Each row below holds a small network's activations on one input, seen along a few directions.
In each table, some parts of the input vary, and every possible input appears once, in random order.
A made-up example of a description, with smaller parts first: ring(8) and (point or line(11) or (values(3) and line(4))).
Shared parts are said once, and a part with two or three values counts as separate values.

Other details of the inputs shift rows strongly along two fixed directions, in all tables alike. That doesn't count.

Table:
R1: -1.93 3.16 2.49 4.46 0.42 -3.87 -3.53 -0.45 -2.04 -5.65 0.88 -1.04
R2: 1.59 -0.89 1.19 -2.86 0.70 -2.74 3.17 -0.76 -1.43 3.76 1.99 -3.55
R3: -2.07 -1.77 -1.91 2.61 -2.03 2.55 -3.95 -0.90 5.78 -1.96 -2.09 4.82
R4: 3.02 -1.24 1.37 -1.14 0.53 -2.42 3.23 3.36 -1.75 2.71 1.87 -1.80
R5: 4.35 0.12 -5.62 -3.64 -0.43 7.22 3.26 -0.30 1.71 3.05 0.64 4.27
R6: -3.77 0.09 2.64 3.60 -1.53 -3.88 -4.28 -0.60 -2.42 -4.06 -0.90 -2.52
R7: 1.88 -0.72 1.26 -2.12 0.69 -2.76 3.38 -1.18 -1.56 3.98 1.67 -3.46
R8: -3.46 0.27 3.88 4.29 -1.51 -3.46 -3.39 -1.06 -2.06 -4.83 -0.15 -1.93
R9: 2.79 0.47 -0.90 -1.27 -0.28 -2.36 2.91 1.67 -3.62 1.16 3.25 -1.10
R10: -1.85 -1.20 -0.96 2.40 -2.34 2.11 -3.40 -0.86 5.99 -2.15 -2.57 5.59
R11: -2.60 4.64 1.18 2.04 1.93 -3.05 -4.53 -1.46 -2.30 -4.39 -0.80 -3.66
R12: 1.92 -1.94 0.99 -0.27 -1.08 -3.80 3.41 0.48 -1.26 3.35 2.36 -1.89
R13: 2.58 2.06 -0.81 -2.95 1.21 -1.19 2.93 0.23 -3.69 1.78 2.61 -3.12
R14: -2.27 -0.38 -1.87 0.66 -0.30 3.93 -4.25 -2.55 5.84 -1.37 -3.22 3.30
R15: 3.29 0.12 1.61 -2.16 2.11 -1.47 3.43 1.39 -2.04 3.28 0.89 -3.36
R16: -2.26 3.02 1.17 3.75 0.42 -4.28 -4.42 0.05 -2.34 -4.93 0.03 -1.64
R17: -1.30 0.52 -1.59 -0.72 0.93 3.96 -4.77 0.89 5.05 -2.00 -4.67 3.40
R18: 3.42 -1.37 1.83 0.56 0.78 -1.56 3.63 2.50 -1.79 2.35 2.90 -1.78
R19: -6.16 1.21 2.01 2.22 3.06 -4.51 -2.12 -1.42 0.01 -2.12 -0.73 -2.53
R20: 3.31 -1.06 1.52 -0.29 0.49 -2.45 3.31 3.00 -1.86 2.82 1.59 -1.59
R21: 2.46 -4.23 -4.24 -3.37 -4.09 5.03 2.65 1.38 1.48 3.25 -0.32 5.24
R22: -0.88 1.04 -0.45 0.49 0.92 4.57 -3.83 -0.06 5.40 -2.40 -4.53 3.98
R23: 4.36 -1.78 -3.07 -3.37 0.52 6.63 3.09 1.23 3.53 3.94 -0.90 3.67
R24: 2.15 -0.37 2.38 -1.72 0.74 -2.25 4.41 -1.71 -1.15 3.52 2.29 -3.17
R25: -2.47 -1.62 -2.24 0.95 -2.20 1.61 -4.43 0.01 5.65 -1.64 -3.09 4.71
R26: 1.34 -0.73 1.10 -2.30 -0.71 -0.82 3.02 -0.86 -4.19 3.04 1.54 -3.55
R27: -4.37 1.50 2.89 1.15 0.03 -2.61 -4.75 -1.67 -2.46 -3.41 -1.23 -4.25
R28: 3.01 -4.47 -3.92 -1.80 -3.88 6.02 3.31 0.52 1.46 2.99 0.69 5.34
R29: 0.12 1.82 -1.73 -1.93 2.51 -1.31 4.87 0.84 -3.51 1.77 2.70 -1.75
R30: -1.43 -0.91 0.13 -1.90 0.87 -0.97 4.78 0.12 -3.98 2.98 2.13 -2.09
R31: -3.88 1.98 4.14 2.38 0.13 -2.13 -3.62 -2.64 -2.22 -3.86 -1.03 -3.87
R32: 1.42 -0.87 1.33 -1.58 -0.40 0.12 3.37 -1.34 -4.02 2.66 2.57 -4.00
R33: -2.17 2.70 1.50 4.70 0.76 -3.32 -4.11 -0.50 -2.23 -5.45 1.31 -1.78
R34: -0.98 2.95 -2.82 0.32 0.04 4.93 -3.79 -1.59 3.55 -3.49 -2.98 4.38
R35: 4.69 -2.57 -2.06 -1.58 -1.44 4.93 3.73 2.85 3.59 3.32 -0.28 6.18
R36: -3.86 0.41 -2.44 0.40 2.43 3.61 -2.71 1.39 4.89 -1.99 -4.43 4.54
Each input here is: values(4) and (point or (values(2) and line(4))).
Changing only the values(4) part turns R17 into R13. The same change can be made to R18. Which row results? -> R33
Change only the values(4) part in R16. List by row number the other rows that result. -> R6, R12, R20
List by row number the other rows that have the values(4) part in common with R8. -> R6, R21, R26, R27, R28, R30, R31, R32
A walk changes only the line(4) part. It starts at R34 and steps to R5. List the rest of the walk in order. -> R11, R13
Change only the values(2) part in R10. List by row number the other rows that result. -> R24

Table:
R37: 6.10 -1.62 -1.38 -3.24 -1.81 1.50 6.07 1.81 -2.58 4.41 3.06 0.51
R38: 5.25 -2.25 -2.10 -3.20 -1.47 1.40 6.17 2.31 -2.77 4.65 3.28 0.55
R39: 0.06 -0.38 -4.02 -1.91 -0.66 5.71 -1.55 -1.33 4.82 0.86 -2.68 4.61
R40: -0.09 -1.06 -3.77 -0.22 -2.37 5.67 -0.77 -0.92 3.56 -0.34 -1.39 6.26
R41: -4.40 -1.32 3.95 5.08 -1.53 -2.63 -6.77 -0.17 3.05 -4.68 -3.14 -0.16
R42: -1.91 1.34 3.18 0.12 2.17 -5.02 2.22 -1.36 -4.49 0.45 2.28 -6.36
R43: -4.06 2.54 1.51 2.49 1.42 -0.46 -6.79 -2.12 1.63 -4.70 -3.05 -1.54
R44: 0.20 1.35 2.71 1.26 0.21 -6.31 1.38 -0.18 -5.03 -0.70 3.50 -5.03
R45: 5.17 -0.72 -0.82 -4.18 1.68 1.80 6.82 0.71 -0.59 5.55 2.53 -0.59
R46: 5.42 -1.06 -1.11 -4.84 0.09 1.85 6.15 0.02 -1.37 5.84 2.14 -0.72
R47: 0.45 2.00 4.04 -0.34 2.03 -4.72 0.82 -0.23 -4.55 0.33 1.59 -6.79
R48: 0.33 -0.51 -3.83 -2.66 -0.70 5.84 -1.66 0.55 4.19 0.79 -3.70 5.19
R49: -3.73 2.38 1.34 4.27 1.19 -1.65 -5.85 0.74 0.97 -5.65 -2.41 0.34
R50: 0.20 -1.43 -4.79 -0.64 -2.19 4.90 -1.57 0.93 3.28 -0.50 -1.82 6.24
R51: -1.22 1.54 3.67 0.35 2.05 -4.57 2.08 -1.89 -4.32 0.40 2.37 -6.56
R52: -4.59 2.92 1.60 2.52 2.88 -1.02 -5.91 0.08 1.90 -4.77 -3.36 -0.84
R53: 0.40 -0.05 -3.74 -2.24 -0.85 5.37 -1.42 -1.27 4.76 0.83 -2.87 4.82
R54: -4.86 -1.10 3.63 5.29 -1.51 -3.38 -6.50 -1.49 3.48 -4.30 -2.43 0.07
R55: -0.01 -0.85 -4.11 -2.32 -0.51 6.19 -1.78 0.50 4.24 0.82 -3.51 4.98
R56: -0.83 2.25 3.19 0.17 3.59 -5.71 2.07 -0.27 -3.26 0.39 2.52 -6.10
R57: 1.15 -0.50 -3.95 -0.48 -2.64 4.77 -1.47 -0.51 3.81 -0.54 -1.57 6.07
R58: 3.81 -2.28 -2.15 -3.06 -1.47 1.23 7.37 0.60 -2.52 5.05 3.92 1.08
R59: -0.70 1.71 3.05 -0.56 2.23 -5.69 1.15 -0.11 -4.60 0.53 1.77 -6.31
R60: -4.17 1.95 0.56 3.57 -0.47 -2.13 -6.48 -0.19 0.33 -5.92 -2.13 0.44
R61: -5.58 -1.64 3.08 4.99 -1.37 -3.69 -6.50 -0.02 2.95 -4.30 -2.90 0.34
R62: 3.93 -1.54 -2.35 -4.74 0.29 1.19 6.57 0.17 -1.29 6.24 2.61 -0.67
R63: 5.93 -1.88 -1.65 -2.88 -1.51 1.60 6.14 0.79 -2.32 4.58 3.71 0.25
R64: -4.52 1.91 0.30 4.03 -0.38 -1.99 -6.46 -1.15 0.80 -5.79 -1.51 0.08
R65: 0.13 1.01 3.93 1.72 0.52 -4.57 1.68 -0.78 -5.47 -0.84 3.48 -5.37
R66: -0.74 -1.64 -4.37 -0.67 -2.16 5.56 -0.77 0.55 3.02 -0.35 -1.88 6.76
R67: -0.68 1.93 3.00 -0.42 2.05 -5.80 1.30 -0.99 -4.10 0.59 2.14 -6.38
R68: 0.48 -4.29 -0.97 0.71 -3.34 3.73 -1.59 0.00 6.08 0.75 -2.56 5.78
R69: 6.18 -1.52 -1.36 -3.10 -1.73 1.28 6.15 0.82 -2.31 4.43 3.43 0.50
R70: -5.13 2.22 1.98 2.66 1.33 0.23 -6.06 -1.56 1.01 -4.97 -3.59 -1.21
R71: -0.61 0.70 3.57 1.45 0.59 -4.88 1.69 0.72 -6.03 -0.80 3.09 -5.15
R72: -4.45 3.31 1.58 2.82 2.66 -1.34 -5.61 -1.70 2.58 -4.68 -2.49 -1.05
R73: 0.69 1.97 3.43 2.19 1.80 -5.85 1.95 -0.22 -3.99 -0.42 3.53 -4.99
R74: -0.85 2.02 3.25 0.05 3.78 -5.61 1.92 0.60 -3.77 0.36 2.11 -6.04
R75: -5.57 -1.37 3.14 5.13 -1.47 -3.83 -6.40 -0.94 3.36 -4.22 -2.51 0.28
R76: 4.35 -1.77 -1.03 -4.41 0.20 2.76 7.20 -0.36 -1.68 5.82 2.29 -0.59
R77: 0.01 0.94 3.99 1.61 0.47 -4.42 1.59 0.19 -5.83 -0.89 3.14 -5.43
R78: -0.99 1.36 2.79 -0.26 2.42 -5.40 1.12 -0.14 -4.62 0.63 2.02 -6.58
R79: 1.33 -1.08 -3.88 -0.46 -2.42 5.96 -1.90 0.82 3.40 -0.75 -2.07 5.79
R80: 3.07 -2.09 -2.01 -4.75 0.34 2.02 7.46 0.73 -2.06 6.10 2.11 -0.07
R81: -5.77 2.03 1.56 2.50 1.44 -0.22 -5.95 -1.04 0.81 -4.87 -3.67 -0.93
R82: 4.78 -1.60 -2.01 -2.65 0.17 0.36 7.06 2.37 -1.86 4.94 3.21 1.14
R83: 1.47 -0.37 -3.25 0.02 -0.86 5.45 -1.08 1.34 4.12 -0.52 -2.32 6.06
R84: 0.60 -0.62 -3.64 -2.16 -0.61 6.57 -1.85 -0.03 4.37 0.73 -3.40 4.64
R85: 4.46 -5.60 0.59 -2.31 -2.59 -0.47 6.70 2.53 -0.29 6.44 2.45 0.61
R86: 0.34 -0.41 -4.09 0.05 -0.77 4.13 -0.60 0.51 4.41 -0.25 -1.63 6.34
R87: 0.29 2.29 4.23 0.25 3.59 -4.62 1.57 0.48 -3.71 0.15 1.95 -6.53
R88: 0.82 -0.83 -4.21 -0.20 -2.41 5.07 -1.58 -0.55 3.82 -0.47 -1.33 5.82
R89: -3.02 2.72 1.76 4.52 1.11 -1.39 -5.84 -0.76 1.46 -5.72 -1.93 0.08
R90: 1.08 -1.02 -4.05 -0.93 -2.54 5.22 -1.68 1.39 3.21 -0.72 -2.36 6.34
Describe the family of inputs behind these rows. -> ring(6) and (point or (values(2) and line(4)))
Changing only the ring(6) part turns R85 into R61. The same change can be made to R48. Which row results? -> R59
Changing only the ring(6) part turns R49 into R89. The same change can be made to R38. Which row results? -> R63
Change only the values(2) part in R65. List by row number the other rows that result. -> R76
List by row number the other rows that have the ring(6) part in common with R44. -> R42, R56, R58, R62, R64, R67, R75, R86
Change only the values(2) part in R79. List by row number the other rows that result. -> R84
Change only the line(4) part in R84. List by row number the other rows that result. -> R47, R70, R87
List by row number the other rows that have the ring(6) part in common with R39. -> R40, R51, R53, R54, R57, R72, R73, R88

Table:
R91: -2.13 3.82 1.78 -0.31 4.64 -4.56 1.14 1.74 -5.12 -1.23 1.11 -5.41
R92: 5.08 0.83 -3.36 -3.83 0.88 7.04 0.88 1.21 2.64 2.06 -1.73 3.33
R93: -3.06 -0.60 7.26 2.97 0.02 -6.45 -3.19 -0.38 -2.56 -1.77 -0.80 -7.50
R94: -0.78 2.37 1.75 -1.95 3.45 -2.42 1.41 1.14 -6.11 0.12 0.77 -5.74
R95: -1.45 1.61 -0.59 0.72 -0.42 3.11 -4.21 -4.39 3.65 -2.22 -2.33 1.12
R96: -4.82 1.83 0.04 1.12 -0.69 2.45 -6.39 -4.52 2.15 -3.74 -3.44 -0.39
R97: 0.36 0.43 -0.78 4.28 -2.50 1.07 -3.70 0.27 2.50 -4.40 -0.13 4.55
R98: 1.63 -1.36 -0.76 -4.80 0.12 -0.31 7.40 -2.04 -4.79 5.92 3.67 -3.68
R99: -1.32 1.05 1.13 4.89 -3.12 0.77 -7.15 -0.95 1.48 -6.39 -1.79 2.63
R100: -4.84 -0.94 1.57 4.38 0.77 -2.28 -5.75 0.77 5.56 -3.33 -3.41 2.63
R101: 2.70 3.05 0.16 -1.62 4.44 -3.09 4.91 2.45 -3.73 2.33 2.66 -3.42
R102: -1.01 -0.55 -0.73 1.92 -4.31 2.53 -4.89 -0.34 0.26 -3.75 -1.80 3.04
R103: 0.85 -5.25 -3.17 -3.02 -1.57 3.42 3.94 2.65 4.39 5.31 -0.96 5.64
R104: -1.72 0.41 7.43 4.71 1.94 -8.56 -2.34 0.13 -0.50 -2.51 0.93 -5.99
R105: -1.09 -0.17 7.81 3.82 0.78 -7.07 -2.76 -0.52 -1.41 -2.05 -0.05 -6.95
R106: -3.64 3.19 -0.09 2.92 1.11 0.29 -5.77 -4.14 4.52 -4.65 -2.18 1.22
R107: 0.96 -0.48 -5.09 -2.62 0.24 4.08 3.30 -1.83 4.00 3.37 0.29 5.22
R108: 3.28 -2.43 -1.06 -1.21 -1.91 -3.18 7.69 2.57 -6.07 3.59 5.85 -1.32
R109: 0.56 -5.39 -2.28 -3.12 -2.53 4.22 2.21 1.69 3.36 4.59 -2.30 4.30
R110: 1.93 -2.14 0.37 -0.93 -2.59 -3.00 4.29 1.30 -6.85 1.82 4.07 -2.57
R111: 5.46 1.31 -4.39 -3.67 1.73 6.09 2.73 2.08 3.63 2.67 -0.76 4.65
R112: -2.34 -0.38 -4.56 -2.50 -0.06 3.81 1.37 -2.01 2.82 1.50 -0.86 4.04
R113: -0.19 1.89 -1.58 -1.92 1.02 5.21 -3.69 0.48 1.14 -1.60 -3.60 1.07
R114: 5.58 -2.11 -0.85 -0.21 -1.46 -3.17 8.58 2.65 -4.95 4.36 6.78 -0.45
Describe the family of inputs behind these rows. -> values(4) and ring(6)
Change only the ring(6) part in R110. List by row number the other rows that result. -> R97, R99, R102, R108, R114
Change only the values(4) part in R111. List by row number the other rows that result. -> R97, R104, R106
Change only the ring(6) part in R107. List by row number the other rows that result. -> R95, R96, R98, R106, R112
